These are the activations of a small network on made-up records, seen along a few directions, one row for each record.
After each row come some of the record's fields: BUSEF, LIVI, KUR, GOBEG, VIF.
The largest differences between rows may come from other fields.
Random noise pushes rows far along 10 fixed directions. That doesn't count. These rows show it; they differ only by the noise:
[-230  -53  -86   83  217   51  -94  -48   52    0  309  184  220 -122
  169  109  175   60  -50 -236 -215 -251  -38   90  127   51]
[  24  633  446  202   42  136  -76  514 -404   12 -181 -620  259  439
 -107  353  212  343   23  135  198  196  -83 -737  -45    0]
[ 289   43  218 -355  152 -193  198  -81  168 -486 -143 -272  -68   86
    4 -235  167   51   -7  181  351  229  -15 -146 -135  -66]
[ 234   57   77    8  337 -208 -469 -263 -207  261  236 -218 -285   71
  -45   49  -42  209  334 -229  350   41   28 -129 -137 -232]
[ 119   40   -7  124   68  572 -238   -2 -192  398  365 -186  -31 -209
  227  481  -13 -316  311    3 -154 -123  300   17  167  119]
[ -33 -192  290  -87  529  241  385  201  434  -44  185   -7  216  467
 -129 -228  218 -291 -431  564 -337  389 -102 -216  -95  233]
[-128   57  290   63   53  140 -516  214 -264  243    3 -155  335  -67
  -10  595  100  205 -110 -294 -221  356  -75 -393  -56 -213]
[-450  158  139   91 -205  310  415  609  229 -258 -232  -85  554   90
  129  264  169 -282 -577  154 -492  -58  -68 -275  128  351]
[-394  380  -39  129 -178 -158  145  430  -66 -373 -191 -307  309  196
  106  423  220  -16 -255 -197  341 -391   77  160  167  217]
[ -66  314 -237  421  269  -42  -87 -138 -305  221  446 -136 -203  109
  115   16 -131  161  232 -201  399 -799  179  225  275  156]
[ 173   62  287 -139  424   94 -167  -15  -40   18  233 -130  164  161
  -30   60  384  233  194   73  -44  388  -99 -341 -124 -132]
[ -76   91  281  300  186 -264   -6  232   -3   65 -235 -458 -264  574
 -250  -87 -497 -151 -622  229  413  -49  -60 -286 -120   73]

[ 130   82  -83 -169  -15  270  233  146   51   80    0 -114   39   37
  -73  146   98 -349  -31  194 -118  316  335   25  -38  185]
BUSEF=sez LIVI=bos KUR=tudo GOBEG=faz VIF=kilu
[-197  314  -99  265 -497 -244 -311  143 -107   82 -261 -111 -148  -92
   99  103  -54  252  429 -407 -111 -320 -276 -317 -118 -100]
BUSEF=vuke LIVI=bos KUR=sel GOBEG=patu VIF=pep
[-184  111 -280   64 -120 -181  246  -91   32 -331  -94   75  -32 -117
   15 -198   56 -101 -244 -153   97 -422 -158  -49   30   17]
BUSEF=sez LIVI=dif KUR=tudo GOBEG=patu VIF=pep
[  36 -127    3   55  245  165 -193 -155 -222  296  241   76  -91  -91
   78   29  -74  110  110  -17 -188   -2  -13 -178   41 -176]
BUSEF=vuke LIVI=dif KUR=tudo GOBEG=patu VIF=kilu
[-165  110   69   46  229  386 -180  376 -136  438  147 -168  484  131
   29  490  309 -304 -184   12 -147  249  302 -105   50   74]
BUSEF=neman LIVI=bos KUR=tudo GOBEG=patu VIF=pep
[ -93   45  -26 -136 -240 -402  179  -24  142 -262 -222   46   22  -63
   60 -284  -83  140  -92 -189  260 -231   19  186  128   84]
BUSEF=neman LIVI=dif KUR=sel GOBEG=patu VIF=pep
[-252  129   99  -69 -352   68  255  333  403 -576 -408 -176   -8  117
  452   -8  431 -534    4  351 -147 -194 -222 -404 -195  306]
BUSEF=sez LIVI=dif KUR=tudo GOBEG=patu VIF=kilu
[ 349  -96  611  202   33  247 -359 -124 -312 -413 -252 -270 -237  -22
   22   96 -212  224 -216  311  228  363 -345 -558 -178 -338]
BUSEF=sez LIVI=bos KUR=sel GOBEG=faz VIF=kilu
[-216  176 -221  165 -378   37    3  141   77   23  -19 -106   -7  -52
  318  245  121 -208  346  -69 -106 -422   24   74   44  174]
BUSEF=neman LIVI=dif KUR=tudo GOBEG=patu VIF=pep
[ 153   78   39  -94  -87  231  -69  -63  -33    6  -54   68    1 -332
  221   -9  212   59  532 -111 -363  -32  -37 -447  -59 -129]
BUSEF=vuke LIVI=dif KUR=sel GOBEG=faz VIF=kilu
[-105 -111 -299   49 -406 -387 -373 -116   31  289 -320  -54 -436 -322
   75   75 -402 -239   -6 -414  -64 -109  -25 -138 -306 -111]
BUSEF=sez LIVI=bos KUR=tudo GOBEG=patu VIF=kilu
[-287  204 -172  -36   38  -81  211  364  169  -13   89  -36  295  394
  -44  235  551 -163   -9  -72  -88  -61   12  269  -55  217]
BUSEF=sez LIVI=dif KUR=sel GOBEG=patu VIF=pep
[-209   -2 -275  109  -75 -171 -169  -65   80  432   -8   27 -232   50
  138 -124   -4  -21  343 -151 -333 -166  -35 -172 -204  111]
BUSEF=neman LIVI=bos KUR=tudo GOBEG=patu VIF=kilu
[ 189   30  -58 -113  -15  126  -60  -91 -156 -257  172 -123   29  -98
   -8  359  189  121  229   48  519  -67  228  604  186  -65]
BUSEF=vuke LIVI=dif KUR=sel GOBEG=patu VIF=pep
[-188 -223  -25   14  105    1 -263  -82  -22   -4  161   51   -1    0
   63  253   76  -40 -139 -154   76   15 -131  259    0  -73]
BUSEF=sez LIVI=dif KUR=tudo GOBEG=patu VIF=pep
[  18 -427 -102  -39  -31  -37 -159  -45  274  438   21   90 -183    4
 -141  154 -405 -687 -361  -69  -82  234  137  350  -94  -24]
BUSEF=neman LIVI=dif KUR=sel GOBEG=faz VIF=pep
[-201  212   72  -73  -95  -15   64  207  -16  -35   44   -6  328   -5
  120  146  163    5   88 -159   93 -156  215  249  323  169]
BUSEF=neman LIVI=dif KUR=sel GOBEG=patu VIF=pep
[-508 -481    1  180  378  -81 -467 -138  -21  -62  284  160   92  286
  276  420  354  -46 -319  -17    4 -140  -27  376 -147  -12]
BUSEF=neman LIVI=dif KUR=tudo GOBEG=patu VIF=kilu
[  43  -40   -1  191  -96  269 -376   47  -32   60  -85  -13 -124 -109
   -1  270 -120 -409  -17  -96 -250  -23 -228 -326 -135  -69]
BUSEF=vuke LIVI=dif KUR=sel GOBEG=faz VIF=kilu
[-192 -156  241  120  407 -108 -373   26  -62 -134  128 -107   74  312
  -96  283  293   83 -201   -8  307  257 -168  175  -96 -153]
BUSEF=sez LIVI=bos KUR=tudo GOBEG=patu VIF=pep
[ 107  -21 -193   69 -275  226 -287 -204 -122  205   88    1 -239 -498
  317  176   -2  -15  692 -180 -217 -238   74   -9   34  -12]
BUSEF=vuke LIVI=bos KUR=tudo GOBEG=patu VIF=kilu
[  35  271  -99  -27  -61   97  371  -68 -261 -296  -41   43  305 -288
  105 -235  -35  553 -200  -52  117 -339  275  157  283    3]
BUSEF=neman LIVI=bos KUR=sel GOBEG=faz VIF=pep
[ -75  -64 -156  -73   -1    9  492  -44  139   65  194  368  355 -172
  -79 -318  -75  269 -123  -12 -325 -143   87  330  331  176]
BUSEF=neman LIVI=dif KUR=sel GOBEG=patu VIF=pep
[-230 -305  -71 -166   -4 -434  -45  -34  240 -160 -309  229 -155   68
 -102 -333  -73 -128 -362  -76 -139  132 -276 -371 -474 -187]
BUSEF=vuke LIVI=dif KUR=sel GOBEG=patu VIF=kilu
[ 117  -36 -182  -97 -283  134  172  -43   77 -262 -110  -84 -149 -256
  157  158 -307 -372 -233   82  336 -227  261  402  209   77]
BUSEF=sez LIVI=dif KUR=tudo GOBEG=faz VIF=pep
[ 160  -86  400 -142  436  403  174  223  -27 -203   96 -193  299  326
  -33  331  355 -133 -298  515   52  536  156  157    1   45]
BUSEF=sez LIVI=bos KUR=sel GOBEG=faz VIF=kilu
[ 182  172  163 -180  -34  316  -58  122 -133   10   -7  -55  131 -199
   86   46    3 -162  -16   86   -1  149   44 -245   88  -24]
BUSEF=sez LIVI=dif KUR=sel GOBEG=patu VIF=pep
[ -46  -26  -23   96 -614  146 -132  163 -425  471 -284 -176    8 -399
 -144  538 -571  136 -210 -352  -78   78  297  -42   51  -88]
BUSEF=sez LIVI=dif KUR=sel GOBEG=patu VIF=pep
[  77   53   17  -39   12   80  -31   45 -191  247   18   -4  179 -128
   -5  153    9 -113  -83  -74  -25   63  161  -58   87  -64]
BUSEF=neman LIVI=dif KUR=sel GOBEG=patu VIF=kilu
[  51  545 -129   45    1 -285  403  240 -425  321   45 -267  144  336
 -264 -126    0  593  283  -89  459  -87  396   85  138  111]
BUSEF=neman LIVI=bos KUR=sel GOBEG=patu VIF=pep
[  -3 -196   78  102  -13  -39 -108 -105  114 -578  -27  -62 -108  -74
  240   49  121  -68 -101   94  251 -262 -260   14   10 -107]
BUSEF=vuke LIVI=dif KUR=tudo GOBEG=patu VIF=pep
[ -93 -291  145  168  198   78  -79 -248  210 -205  133  239 -298  -77
  315 -524 -175 -331 -222  180 -262 -435 -219 -325  -63  103]
BUSEF=sez LIVI=dif KUR=sel GOBEG=patu VIF=kilu
[ 140  -47  -47 -349  138 -106  144 -174  116 -272   34 -116  -48   54
  -38  -36  388   36  167  101  331  230   45  253 -129  -36]
BUSEF=sez LIVI=bos KUR=tudo GOBEG=patu VIF=pep
[ -19  -71  505   73  347  168 -294  261 -300  280   11 -149  305  334
  -22  195   82  173 -256  135 -195  399  -35 -489  -23 -131]
BUSEF=neman LIVI=dif KUR=sel GOBEG=patu VIF=kilu
[-105 -248 -198  160  225  -55 -163 -157  154  572  226  183 -190   21
   69 -192 -140 -226  185   -6 -320 -103   24    1 -109   87]
BUSEF=neman LIVI=bos KUR=tudo GOBEG=patu VIF=kilu
[-225  126 -248   84  -99  -27  307  204  177  -67    0  176  137  115
  -92 -200  100   39  -85   10 -188 -277 -152  -22   37  139]
BUSEF=vuke LIVI=dif KUR=sel GOBEG=patu VIF=pep

Here are new rows. What are their fields?
[ 205 -333  113  -99  348  110  -44 -326  204 -397  278  228 -165 -135
  229 -367  131   14  189  292    0  -42 -222  174   33  -52]
BUSEF=vuke LIVI=bos KUR=sel GOBEG=patu VIF=kilu
[  45 -219 -137 -379  -26 -291  161 -201  390  140 -238  134 -205  -10
   -6 -404 -156  -93  122   -5 -193  237   74 -114 -329  -47]
BUSEF=neman LIVI=dif KUR=tudo GOBEG=faz VIF=kilu
[ 149 -389  504   95  229  317 -603 -288  -29  127  149  313   17 -298
  236 -109 -148  105  -82  107 -570  364 -387 -577  -55 -304]
BUSEF=neman LIVI=dif KUR=sel GOBEG=faz VIF=kilu
[  75  135 -139  -41  205 -211 -201 -299  135 -173  332  286   -1 -200
  217 -280  348   67  572 -468   31 -228 -266  117   28  -93]
BUSEF=neman LIVI=bos KUR=sel GOBEG=faz VIF=pep
[  -3  426 -207  108  -97 -428   44 -154   -3 -148  -32  -18 -274  -39
  129 -455 -215   45  359 -344  420 -619   -4  167  224   84]
BUSEF=neman LIVI=bos KUR=sel GOBEG=faz VIF=pep
[-180  -75 -174   74 -225  452  259   64  276  128  193  300  135 -337
  319    5   77 -330   94   36 -601 -387  105  175  256  301]
BUSEF=sez LIVI=dif KUR=sel GOBEG=patu VIF=pep
[ -82 -316 -387   89  -28  359  -16 -162   38  383  313   53 -215 -178
  225  264   19 -537   51  -36 -222 -327  316  188  -72  143]
BUSEF=sez LIVI=dif KUR=tudo GOBEG=patu VIF=pep
[   2  237  -28 -141   10 -445  209   24  -38 -478  -57 -126  110  242
 -159   36  306  373  -66  -79  738  -89   86  546  137  -39]
BUSEF=sez LIVI=dif KUR=sel GOBEG=patu VIF=pep
[  35 -115 -212  212  132  -20 -162 -255  -75   53  311  167 -237  -81
   82 -144  -43  194  273  -67    6 -356  -46  275  118   52]
BUSEF=vuke LIVI=bos KUR=sel GOBEG=patu VIF=kilu
[-134 -247  330  -82  130 -377   55   50   14 -447 -292 -161  138  387
 -155   67  -70  248 -674  324  487  319  -36  200  -14  -87]
BUSEF=neman LIVI=dif KUR=tudo GOBEG=patu VIF=kilu
[-351  126  -90  135   14 -375 -144  312   81  246 -279 -248 -121  579
 -167   61 -143 -403 -431   13  353  -56  -17 -139 -247   49]
BUSEF=neman LIVI=dif KUR=tudo GOBEG=patu VIF=pep
[ -25  334  -18  142 -249 -281 -168   87 -179 -195 -170 -361 -247  149
  -24  234  -16  -57  149 -177  659 -317    2  211   31   20]
BUSEF=sez LIVI=dif KUR=sel GOBEG=patu VIF=pep
[  85  347 -106  286  176  300  211  105 -177  -27  190  -81  109   85
   79  -45   81 -211   80   62    5 -348   47  -19  240  180]
BUSEF=neman LIVI=bos KUR=sel GOBEG=faz VIF=kilu
[  53  -11  170   85 -155 -145 -228   62  272 -312 -200 -294 -436  215
  207   18   20 -584   80  192  320 -119 -225  -76 -249   23]
BUSEF=sez LIVI=dif KUR=sel GOBEG=patu VIF=pep
[ -85 -205  143  140  137    4  -76  -49   59  236   15  247  126 -103
  -80 -281 -394   64 -443   92 -440   73  -20 -228   40  -22]
BUSEF=neman LIVI=bos KUR=sel GOBEG=patu VIF=kilu
[-208 -170   72 -130  -95  266  -35  334   41 -165   41 -121  258  176
  251  641  505 -476   97  250   57  303  263  405  -36  215]
BUSEF=neman LIVI=bos KUR=sel GOBEG=patu VIF=kilu
[ 182 -128  177  -95  -18 -128 -422  -74   47  -17 -205 -288 -331  130
   42  177   65 -505  203   90  288  235  -55 -138 -292 -174]
BUSEF=neman LIVI=dif KUR=sel GOBEG=patu VIF=kilu
[-301  -61 -192  110   18   11 -121  201   76  -90   44  165  260   24
 -204  457   56 -409 -408 -303   39  -24   24  268   28  -57]
BUSEF=vuke LIVI=dif KUR=sel GOBEG=faz VIF=pep
